Each row below holds a small network's activations on one record, seen along a few directions.
Each row is followed by the record's values for the fields Seda, Doso, Soz, Butag, Vure, Mumul, Vil.
Not every record has every field; a missing one is left out.
The largest differences between rows may come from other fields.
In the rows, zero is written as 500.
Strong random noise was added to every row along 3 fixed directions; ignore it. To show where, here is one row again and again, with new noise each time:
[563 461 407 499 359 528 707 453 398 331 638 523 402 319 580 392 460 356
 537 593 556 627 437 417 700]
[578 488 329 521 383 586 567 584 419 382 615 529 398 395 571 396 544 426
 482 530 577 576 456 493 506]
[578 500 475 482 502 606 662 483 410 374 567 507 421 437 543 460 542 420
 568 564 525 656 428 450 576]
[500 600 361 505 552 567 536 615 415 462 582 469 486 472 590 543 620 530
 569 492 512 519 504 469 381]
[560 502 425 494 454 571 653 499 407 374 597 507 424 399 565 446 526 416
 553 561 536 619 445 443 585]

[584 459 611 518 644 597 660 489 494 441 404 443 505 578 445 511 548 400
 549 531 467 632 331 478 646]
<Seda:t3 Doso:h1 Soz:e2 Butag:z2 Vure:l1 Mumul:u1 Vil:v4>
[443 508 756 502 652 527 541 362 602 511 443 533 494 645 501 606 519 531
 590 578 398 604 403 433 570]
<Seda:t2 Doso:h1 Soz:e2 Butag:z1 Vure:l1 Mumul:u1 Vil:v2>
[455 487 619 455 557 501 650 339 381 458 507 395 529 522 547 493 434 396
 560 645 510 520 433 503 715]
<Seda:t3 Doso:h1 Soz:e1 Butag:z2 Vure:l1 Mumul:u1 Vil:v4>
[610 498 514 454 717 719 370 631 554 562 365 610 536 754 404 519 665 535
 451 489 592 571 504 677 274]
<Seda:t3 Doso:h1 Soz:e2 Butag:z1 Vure:l2 Mumul:u1 Vil:v2>
[588 462 415 410 351 426 574 499 475 362 610 494 442 324 573 399 492 423
 432 551 534 449 486 452 572]
<Seda:t2 Doso:h1 Soz:e3 Mumul:u1 Vil:v4>
[477 583 577 434 518 418 480 381 514 463 471 509 463 580 530 527 547 543
 509 509 460 390 571 542 428]
<Seda:t2 Doso:h1 Soz:e3 Mumul:u2 Vil:v2>
[379 686 629 508 657 381 488 382 551 691 475 454 627 646 497 702 549 680
 667 484 370 407 568 300 419]
<Seda:t3 Doso:h1 Soz:e2 Butag:z1 Vure:l2 Mumul:u2 Vil:v2>
[321 630 677 499 258 147 687 140 542 584 638 446 659 256 616 566 279 548
 570 550 376 488 545 134 894]
<Seda:t4 Doso:h1 Soz:e1 Butag:z1 Vure:l1 Mumul:u1 Vil:v2>
[482 419 582 530 410 592 448 414 604 529 450 526 392 554 436 455 409 433
 446 604 476 535 573 510 635]
<Seda:t5 Doso:h2 Soz:e1 Butag:z1 Vure:l2 Mumul:u1 Vil:v4>
[481 406 523 601 332 315 692 312 468 498 608 543 544 301 541 399 353 410
 537 567 489 517 563 356 848]
<Seda:t3 Doso:h1 Soz:e2 Butag:z1 Vure:l2 Mumul:u2 Vil:v4>
[439 485 502 444 699 514 630 516 440 501 525 494 528 479 519 558 541 475
 634 472 357 518 485 498 553]
<Seda:t1 Doso:h2 Soz:e3 Mumul:u1 Vil:v4>
[729 226 506 513 296 610 557 442 460 272 459 561 250 400 411 131 260 215
 352 740 693 658 434 676 776]
<Seda:t5 Doso:h2 Soz:e1 Butag:z1 Vure:l2 Mumul:u2 Vil:v4>
[332 556 557 599 289 299 417 354 601 621 554 575 589 435 527 478 386 532
 468 397 418 468 534 331 540]
<Seda:t4 Doso:h1 Soz:e1 Butag:z1 Vure:l1 Mumul:u2 Vil:v2>
[515 338 683 582 578 598 649 437 591 486 460 541 410 532 401 566 523 455
 575 526 381 732 300 411 718]
<Seda:t2 Doso:h2 Soz:e2 Butag:z1 Vure:l1 Mumul:u1 Vil:v4>
[507 516 471 425 533 579 410 411 541 518 418 352 433 672 484 466 472 481
 437 628 545 448 619 680 515]
<Seda:t4 Doso:h2 Soz:e1 Butag:z2 Vure:l2 Mumul:u1 Vil:v4>
[429 549 575 432 792 589 574 599 506 508 471 390 505 549 513 704 483 497
 677 525 457 445 470 403 563]
<Seda:t1 Doso:h2 Soz:e1 Butag:z1 Vure:l2 Mumul:u1 Vil:v4>
[662 433 580 424 690 668 487 554 465 409 469 539 460 512 438 454 576 401
 495 444 528 699 382 594 442]
<Seda:t2 Doso:h1 Soz:e2 Butag:z1 Vure:l1 Mumul:u1 Vil:v4>
[562 544 330 343 478 555 527 574 327 401 470 574 568 461 505 416 648 474
 490 427 598 622 594 552 291]
<Seda:t4 Doso:h1 Soz:e1 Butag:z2 Vure:l2 Mumul:u2 Vil:v4>
[649 268 548 695 200 700 230 521 731 479 342 727 374 749 264 224 486 498
 168 505 656 658 318 665 562]
<Seda:t4 Doso:h1 Soz:e1 Butag:z1 Vure:l1 Mumul:u2 Vil:v2>
[670 330 621 443 478 645 637 302 471 405 455 569 316 515 424 348 340 334
 510 655 640 645 464 647 665]
<Seda:t1 Doso:h1 Soz:e1 Butag:z1 Vure:l2 Mumul:u2 Vil:v2>
[554 519 336 446 436 458 444 568 503 418 458 604 500 450 459 397 592 510
 397 414 562 483 545 611 344]
<Seda:t4 Doso:h1 Soz:e3 Mumul:u2 Vil:v4>
[305 584 375 517 230 139 581 347 462 488 690 510 627 232 683 614 375 509
 609 486 475 367 605 227 718]
<Seda:t1 Doso:h1 Soz:e2 Butag:z1 Vure:l2 Mumul:u2 Vil:v2>
[494 600 478 419 499 421 435 530 389 543 515 464 542 476 486 568 534 610
 455 482 479 404 649 480 336]
<Seda:t5 Doso:h2 Soz:e1 Butag:z1 Vure:l2 Mumul:u2 Vil:v4>
[409 586 620 537 709 629 468 506 539 554 467 480 539 690 471 702 544 586
 609 522 433 435 534 484 610]
<Seda:t1 Doso:h2 Soz:e2 Butag:z1 Vure:l2 Mumul:u1 Vil:v4>
[318 642 400 537 662 457 393 700 484 623 511 528 648 472 585 583 662 673
 488 366 488 443 540 453 277]
<Seda:t4 Doso:h1 Soz:e1 Butag:z1 Vure:l1 Mumul:u1 Vil:v4>
[477 397 429 535 431 398 597 491 447 421 627 555 558 293 505 492 480 438
 522 401 472 530 436 397 566]
<Seda:t2 Doso:h1 Soz:e2 Butag:z1 Vure:l1 Mumul:u2 Vil:v4>
[642 446 565 456 550 633 471 569 478 435 373 505 445 623 410 502 574 606
 372 513 529 634 449 599 396]
<Seda:t5 Doso:h2 Soz:e1 Butag:z1 Vure:l2 Mumul:u1 Vil:v4>
[526 572 717 321 600 417 675 139 390 439 483 483 529 476 560 558 391 394
 608 726 495 554 573 487 724]
<Seda:t3 Doso:h1 Soz:e2 Butag:z1 Vure:l2 Mumul:u1 Vil:v2>
[500 500 414 532 451 546 337 597 602 541 473 568 430 561 464 417 534 516
 296 447 591 474 468 634 300]
<Seda:t4 Doso:h1 Soz:e1 Butag:z1 Vure:l1 Mumul:u1 Vil:v2>
[573 439 309 534 199 425 426 572 544 545 554 568 469 362 491 300 484 541
 316 373 447 528 523 487 480]
<Seda:t5 Doso:h2 Soz:e3 Mumul:u1 Vil:v4>
[694 432 435 462 583 795 282 730 528 542 423 513 458 656 375 419 711 601
 471 380 602 598 416 709 127]
<Seda:t1 Doso:h1 Soz:e2 Butag:z2 Vure:l1 Mumul:u2 Vil:v4>
[670 399 840 462 447 556 546 239 554 453 362 575 429 537 340 366 441 392
 443 621 554 719 408 519 689]
<Seda:t4 Doso:h1 Soz:e1 Butag:z1 Vure:l1 Mumul:u2 Vil:v4>
[489 618 602 366 602 503 478 404 439 544 426 465 465 600 468 558 492 588
 471 632 465 385 655 573 398]
<Seda:t5 Doso:h2 Soz:e1 Butag:z1 Vure:l2 Mumul:u1 Vil:v4>
[521 473 359 596 204 482 344 629 600 536 582 541 375 519 525 383 524 517
 349 551 566 416 533 611 459]
<Seda:t1 Doso:h2 Soz:e2 Butag:z2 Vure:l1 Mumul:u1 Vil:v2>
[223 416 193 686 338 239 545 668 563 494 743 354 513 285 653 467 421 439
 563 510 495 236 554 374 692]
<Seda:t3 Doso:h2 Soz:e2 Butag:z2 Vure:l1 Mumul:u2 Vil:v4>
[683 368 509 476 640 753 545 540 481 360 403 451 348 545 474 440 432 410
 474 574 630 577 386 683 538]
<Seda:t1 Doso:h1 Soz:e1 Butag:z1 Vure:l2 Mumul:u1 Vil:v4>
[323 402 326 718 220 234 574 573 543 490 685 468 523 337 595 466 300 456
 417 539 522 373 618 400 675]
<Seda:t5 Doso:h2 Soz:e1 Butag:z1 Vure:l2 Mumul:u2 Vil:v2>
[642 494 540 444 488 587 624 469 366 399 525 636 478 406 374 485 522 433
 534 493 565 629 498 513 503]
<Seda:t1 Doso:h1 Soz:e2 Butag:z1 Vure:l2 Mumul:u2 Vil:v4>
[441 503 460 359 576 419 649 526 364 362 549 464 601 389 519 562 603 481
 596 450 477 590 539 419 460]
<Seda:t4 Doso:h2 Soz:e2 Butag:z2 Vure:l2 Mumul:u2 Vil:v4>
[569 509 458 615 421 512 365 526 513 570 529 550 508 560 465 429 508 516
 455 458 545 457 558 519 480]
<Seda:t3 Doso:h1 Soz:e2 Butag:z1 Vure:l2 Mumul:u2 Vil:v4>
[651 495 406 393 492 586 457 481 393 449 466 557 471 537 446 388 601 457
 413 480 556 598 455 651 361]
<Seda:t3 Doso:h1 Soz:e2 Butag:z2 Vure:l1 Mumul:u1 Vil:v4>
[390 460 375 560 468 342 565 566 519 474 628 484 573 299 582 544 476 461
 532 458 509 325 519 408 510]
<Seda:t2 Doso:h1 Soz:e2 Butag:z1 Vure:l1 Mumul:u2 Vil:v4>
[647 499 547 343 579 594 439 521 404 463 402 536 438 585 375 451 521 514
 477 523 577 625 491 579 349]
<Seda:t5 Doso:h2 Soz:e1 Butag:z1 Vure:l2 Mumul:u2 Vil:v4>

Which values does each new row have?
[396 616 741 414 656 470 559 396 510 673 470 365 621 601 490 710 548 600
 640 496 389 489 548 471 505]
<Seda:t1 Doso:h2 Soz:e1 Butag:z2 Vure:l1 Mumul:u1 Vil:v2>
[361 574 278 574 530 418 349 733 591 647 580 482 612 472 573 685 627 661
 522 358 465 371 501 441 246]
<Seda:t2 Doso:h1 Soz:e2 Butag:z1 Vure:l1 Mumul:u1 Vil:v2>
[547 698 596 497 716 536 302 498 482 637 358 491 514 827 501 606 672 720
 528 436 485 480 509 549 208]
<Seda:t3 Doso:h1 Soz:e2 Butag:z1 Vure:l2 Mumul:u2 Vil:v2>
[396 506 420 526 483 409 462 560 515 555 590 370 522 470 577 524 499 558
 572 515 508 337 563 546 525]
<Seda:t1 Doso:h2 Soz:e2 Butag:z2 Vure:l1 Mumul:u2 Vil:v4>
[349 650 411 422 673 491 492 605 453 545 476 335 596 549 610 604 582 555
 560 455 525 236 696 505 352]
<Seda:t4 Doso:h1 Soz:e1 Butag:z2 Vure:l2 Mumul:u2 Vil:v4>
[574 412 539 487 546 535 722 400 422 419 595 539 466 399 420 498 534 433
 540 475 518 697 403 344 753]
<Seda:t3 Doso:h1 Soz:e2 Butag:z1 Vure:l2 Mumul:u1 Vil:v4>
[531 616 232 467 303 332 429 660 389 527 582 643 603 294 552 444 585 601
 496 291 454 455 540 415 351]
<Seda:t1 Doso:h1 Soz:e3 Mumul:u2 Vil:v4>
[631 419 468 589 528 737 313 627 566 553 442 601 460 684 387 475 668 588
 348 361 467 553 365 603 202]
<Seda:t2 Doso:h1 Soz:e2 Butag:z1 Vure:l1 Mumul:u1 Vil:v4>
[587 490 452 560 506 599 505 568 481 486 561 515 463 477 491 452 533 444
 440 594 537 494 565 564 427]
<Seda:t3 Doso:h1 Soz:e2 Butag:z1 Vure:l2 Mumul:u1 Vil:v4>
[602 550 458 425 524 615 337 628 437 549 506 500 516 543 498 487 599 531
 370 406 572 477 628 566 260]
<Seda:t5 Doso:h1 Soz:e1 Butag:z1 Vure:l2 Mumul:u1 Vil:v4>
[615 487 410 483 470 549 401 543 450 514 516 537 433 505 517 401 540 451
 386 604 569 445 559 605 419]
<Seda:t3 Doso:h1 Soz:e2 Butag:z1 Vure:l2 Mumul:u1 Vil:v4>
[707 427 509 383 395 584 477 493 478 404 488 579 443 432 423 325 516 489
 479 468 567 589 454 553 518]
<Seda:t1 Doso:h1 Soz:e3 Mumul:u2 Vil:v4>
[483 550 372 568 428 449 267 548 550 627 485 547 527 616 526 539 596 616
 393 302 516 394 564 554 225]
<Seda:t3 Doso:h1 Soz:e2 Butag:z1 Vure:l2 Mumul:u2 Vil:v2>
[353 562 197 586 532 402 417 733 490 537 558 381 524 425 686 479 446 570
 455 557 571 214 634 562 411]
<Seda:t5 Doso:h1 Soz:e1 Butag:z1 Vure:l2 Mumul:u1 Vil:v4>
[488 542 620 447 753 539 536 473 442 508 459 453 491 580 445 661 545 544
 701 483 437 610 454 475 472]
<Seda:t1 Doso:h2 Soz:e2 Butag:z1 Vure:l2 Mumul:u2 Vil:v4>
[425 579 387 547 460 495 243 604 498 578 513 487 466 678 497 505 486 662
 432 463 563 416 582 579 248]
<Seda:t5 Doso:h2 Soz:e1 Butag:z1 Vure:l2 Mumul:u2 Vil:v2>
[490 520 420 521 320 435 454 588 536 459 512 519 472 430 436 470 505 458
 478 536 600 364 556 580 594]
<Seda:t1 Doso:h2 Soz:e2 Butag:z2 Vure:l1 Mumul:u2 Vil:v4>
[636 384 736 579 365 558 534 341 582 501 463 570 442 460 372 341 431 446
 437 478 485 716 370 406 662]
<Seda:t4 Doso:h1 Soz:e1 Butag:z1 Vure:l1 Mumul:u2 Vil:v4>
[647 380 732 532 577 587 690 333 472 491 406 596 514 551 402 422 464 373
 547 491 463 715 394 420 705]
<Seda:t3 Doso:h1 Soz:e2 Butag:z1 Vure:l2 Mumul:u2 Vil:v4>
[521 494 264 610 431 431 442 653 514 521 601 477 521 357 522 445 461 419
 499 483 563 383 544 463 445]
<Seda:t3 Doso:h1 Soz:e2 Butag:z1 Vure:l2 Mumul:u2 Vil:v4>
[481 482 550 595 564 583 342 616 671 574 519 478 462 644 492 572 542 528
 488 476 524 450 451 550 432]
<Seda:t2 Doso:h1 Soz:e2 Butag:z1 Vure:l1 Mumul:u1 Vil:v2>
